A small network was shown many inputs. Here are its activations along a few directions, one row for each input.
Each table varies a few parts of the input and shows all the possible inputs, shuffled.
Descriptions start from the smaller parts, as in this example, which fits no table here: one of 8 places around a ring, together with either a single point or (one of 2 separate values, together with one of 4 places along a line) or one of 11 places around a ring.
Shared parts are said once, and a part with two or three values counts as separate values.

Other details of the inputs vary at random and push rows far along three fixed directions, the same in every table; ignore that.

Rows:
r1: [-14   7  12  38  18  21   5  69   6 -27   8  -8  78 -15]
r2: [ -4 -54  25  30  41  10 -36  30  51   9  -7 -10  -6 -32]
r3: [ 10   1  42  18  36  20  47  92  -4 -17  33   5  53 -68]
r4: [-11 -23  -7 -27 -22 -18  23 -39 -25  31  44  15 -44 -10]
r5: [-10   3 -18 -32 -24   2  -5 -43 -22  36  -2  -3 -49  29]
r6: [ 43  -7  10 -65   6  28  53 -51   4  43 -20  17 -69 -28]
r7: [ 35  60  12 -17 -43  12  55  51  -4 -14  11  -3  67   6]
r8: [ 13   9 -23 -17 -11 -16   0 -66  -5   6  13   9 -51  23]
r9: [ 19   8  -1 -79   3  28  32 -31  -6  43  34 -13 -51  46]
r10: [ 31 -45  39  -9  67  38  -6  46  57  20  10 -16 -13 -42]
r11: [-74 -45  -9  44  27   0 -63   9   2 -22   1   4   3  13]
r12: [ -5   7 -19 -46 -27   1   1 -51 -17  36   8  -4 -65  37]
r13: [-53 -52 -26  51  33 -28 -76 -28   9 -26  -7  -2  12   1]
r14: [ 39   7   3 -77  22   8  24 -42  -2  33  24 -25 -46  39]
r15: [-67 -22 -43 -19 -63 -36 -53 -87 -34  24  -6  35 -48  50]
r16: [-64 -14 -37 -17 -60 -32 -62 -83 -33  15 -19  42 -66  20]
r17: [  6  34   2  27 -95 -43  36  14 -34 -20  10  39  30 -12]
r18: [ 22 -27   0 -41 -28  -9  -7 -44  27  47   5  -1 -57   5]
r19: [  8  62   2  10 -68  -8  25  29 -21  -8 -25  15  62 -11]
r20: [-62 -41 -25  54  35 -24 -68 -23   8 -28 -15   6  -3 -13]
r21: [ -3   7 -11 -19 -24   4  -6 -50 -13  23  13   4 -71  40]
r22: [ 54  65   3 -14 -21  -2  52  38  -6  -9 -19  -9  57  -5]
r23: [  8 -11  24  -5 101  37   6  37  20   5   7 -33 -11  -6]
r24: [ 17 -14  21  19  78  55  14  31  26  -3  45 -33 -18  -8]
r25: [ 15 -15  10   0 101  37  10  25  23   9  17 -33   2 -18]
r26: [ 31  21  -1 -78  28  17  28 -46  -1  34  12  10 -45  -9]
r27: [ -1 -56  13  51  23  -1 -41  11  48  -5   9 -12 -23 -11]
r28: [-81 -44 -15  57  19  -8 -75  -5  -3 -17 -15   2 -18   2]
r29: [ -12   45  -31   52 -100  -68  -26  -11  -30  -47  -42   28   22   37]
r30: [-18 -28  -1  32  77  12 -27  31  10  -8  -4 -29   0   2]
r31: [-24 -32 -18  35  49  -8 -37  12   7 -20   1 -29 -15  17]
r32: [-32   0 -12  74 -12  -9 -28  49   3 -47  -7 -11  54 -13]
r33: [ 45  65  32 -29 -16  -2  39  41  -4 -12 -24  -3  60   8]
r34: [-59 -12 -40  -9 -61 -33 -51 -83 -34  30 -20  27 -61  35]
r35: [ 32 -43  14  20  77  46  34  28  35   1  -2 -37 -26 -30]
r36: [ 24  68  27 -25 -37  18  55  49  -6  -8  -2  14  75 -11]
r37: [ 61  59  12 -31 -21  -2  48  25  -1  -7 -10 -12  63   3]
r38: [-61 -52 -23  49  22  -3 -59  12  -2 -20   6 -12   6  24]
r39: [ 23  13  -2 -64   6  32  36 -46 -10  55  26 -10 -48   5]
r40: [-79 -43 -17  56  19  -7 -69 -19   1 -18  -3   9  -7 -19]
r41: [ -4   9  13  60   9  15  -6  78  10 -50  11 -13  50  23]
r42: [ 46 -17   2 -50  12  28  56 -53   3  50 -13  -8 -69 -11]
r43: [-11 -45  28  18  77  27  25  47   0  18  51 -14   4 -47]
r44: [ 45  -8   7 -55   8  29  57 -53   3  56 -19   2 -65 -14]
r45: [  6  42 -17  46 -83 -57 -19  -8 -10 -58 -24  23  57  19]
r46: [  9  12   8 -87   7  35  31 -40  -7  39  38  20 -33  -4]
r47: [ 64  65  23 -15 -26  -5  44  31  -4 -21  -2 -10  36  30]
r48: [  0  11  12  34  44   6 -11  73   6 -40 -20 -10  45 -17]
r49: [ 57  67  29 -48 -19   3  44  40  -7 -10 -18   4  52   4]
r50: [ 23 -17   4   1  95  32  13  28  28  -5  28 -44  -6  -8]
r51: [ 50 -21  17 -61   3  19  21 -27  30  67  11 -13 -53  -4]
r52: [ 32 -45  36   3  70  36  -1  43  56  33   9 -29  -8 -29]
r53: [  1  -8 -29 -49 -20 -27 -17 -91  -5  19  13   3 -46  31]
r54: [ 12  48  -5  -7 -60 -37  -5  -1 -10 -35 -33  31  61  -9]
r55: [-22 -33   0  43  41  23 -21  18  17 -27  42 -10   5   8]
r56: [-30 -29   0  91 -12 -19 -21  28  10 -47 -65  14  34 -42]
r57: [ 70  30  16 -17 -28  21  76 -10   7   9 -19   2 -27  -8]
r58: [ -9  39 -13  23 -73 -53 -22   6 -25 -31 -46  17  62  23]
r59: [-48  -6 -28 -22 -47 -17 -39 -76 -24  14  -2  41 -45  -8]
r60: [-59 -49 -17  48  36 -28 -77 -30  14 -33  -9   4   9  -6]
r61: [ 40  42  25 -13 -42  -4  79  55 -28  10  18   9  54 -33]
r62: [ -6 -23  25 -20  85  57   2  49  17   1  32 -17  -2  -3]
r63: [-50 -55 -27  51  26 -33 -77 -17  -3 -29  -8 -16   2  23]
r64: [ -41   25   -8   31 -114  -67    2   -2  -49  -18  -15   57   44  -27]
r65: [ 17  54 -20  -2 -69 -38  12   4 -30 -10 -41   6  30  25]
r66: [  7  50  -5   4 -74 -12  26  30 -21 -17  -9  13  74   5]
Each input here is: one of 6 places along a line, together with either one of 3 separate values or (one of 2 separate values, together with one of 4 places along a line).
Q: The inputs of r55 and r46 match in every part but the place on the line of 6. If r41 is changed in the same way as r55 into r46, which row does it become?
A: r62
Q: The inputs of r50 and r8 match in every part but the place on the line of 6. If r4 is changed in the same way as r50 into r8, which row does it become?
A: r17
Q: Change only the choice among 3 separate values in r61. List by row number the other rows that result.
A: r42, r51
Q: Change only the place on the line of 4 in r13. List by row number the other rows that result.
A: r1, r19, r25
Q: Change only the place on the line of 6 in r59. List by row number the other rows that result.
A: r19, r24, r32, r39, r40
Q: Change only the choice among 3 separate values in r44. List by row number the other rows that result.
A: r43, r52

Rows:
r67: [ 21   8  -6 -56 -30  -4  26 -59 -15  42  11  12 -64  13]
r68: [  19   58  -10  -26 -116  -34   25  -39  -26    9  -48   43    6    5]
r69: [-47  23 -17  37 -66 -42 -42  12 -25 -32 -28  30  53   6]
r70: [-11 -28  11  88   7  -9 -29  78  26 -44 -27 -13  62 -33]
r71: [ 47  68  23 -25 -31  12  67  51 -15  -5 -15   3  56  -8]
r72: [ 10 -22   8  23  92  35 -14  40  30 -12  22 -50   0  23]
r73: [-21 -44  -5   4  59  12 -20 -20   8  10  10 -11 -45 -11]
r74: [-44 -49 -23   7   5 -13 -34 -57 -12  15  20   9 -58  15]
r75: [ 27  29  19 -60   5  21  36   1  -3  24  26   3  -2   4]
r76: [-54 -45 -17  -5  -2 -13 -53 -53 -10  19  26  11 -53  22]
r77: [ -9 -33 -12  -2  68  11 -35 -28  17  -4  17 -28 -34  29]
r78: [ 55  35  17 -55  59  43  39  21  15  16   9 -38  -2  27]
r79: [ 27  47  -4 -21 -64 -26  34 -17 -21   3 -17  24  10  -1]
r80: [-29 -14   5  86  26  -9 -23  65   3 -56  -4  -6  70 -23]
r81: [-21 -22  -9  44 -10 -14 -25   4  11 -26 -17  12  11 -17]
r82: [ -59    2  -41   43 -102  -61  -46  -36  -34  -23  -18   38   15   16]
r83: [ -9 -39   4  33  29  16 -15  15  22  -7   3  -9 -17 -14]
r84: [ 30   1   0 -65 -27  -7  21 -64   4  47  -3  15 -50  -3]
r85: [-35 -42  -7  -1  58  21 -24 -19   2  11  25 -12 -30  -6]
r86: [ 42  19  25 -52  48  45  57  22   7  23  39 -19   1 -11]
r87: [ 59  45  38   3  -7  17  53  80  18 -10 -33 -11  70 -34]
Q: What do these inputs look like to the network?
A: one of 3 separate values, together with either a single point or one of 6 places along a line
Q: The inputs of r80 and r74 match in every part but the choice among 3 separate values. If r86 is changed in the same way as r80 into r74, which row does it become?
A: r82
Q: List by row number the other rows that have the choice among 3 separate values in common with r73.
A: r68, r69, r71, r78, r85, r87
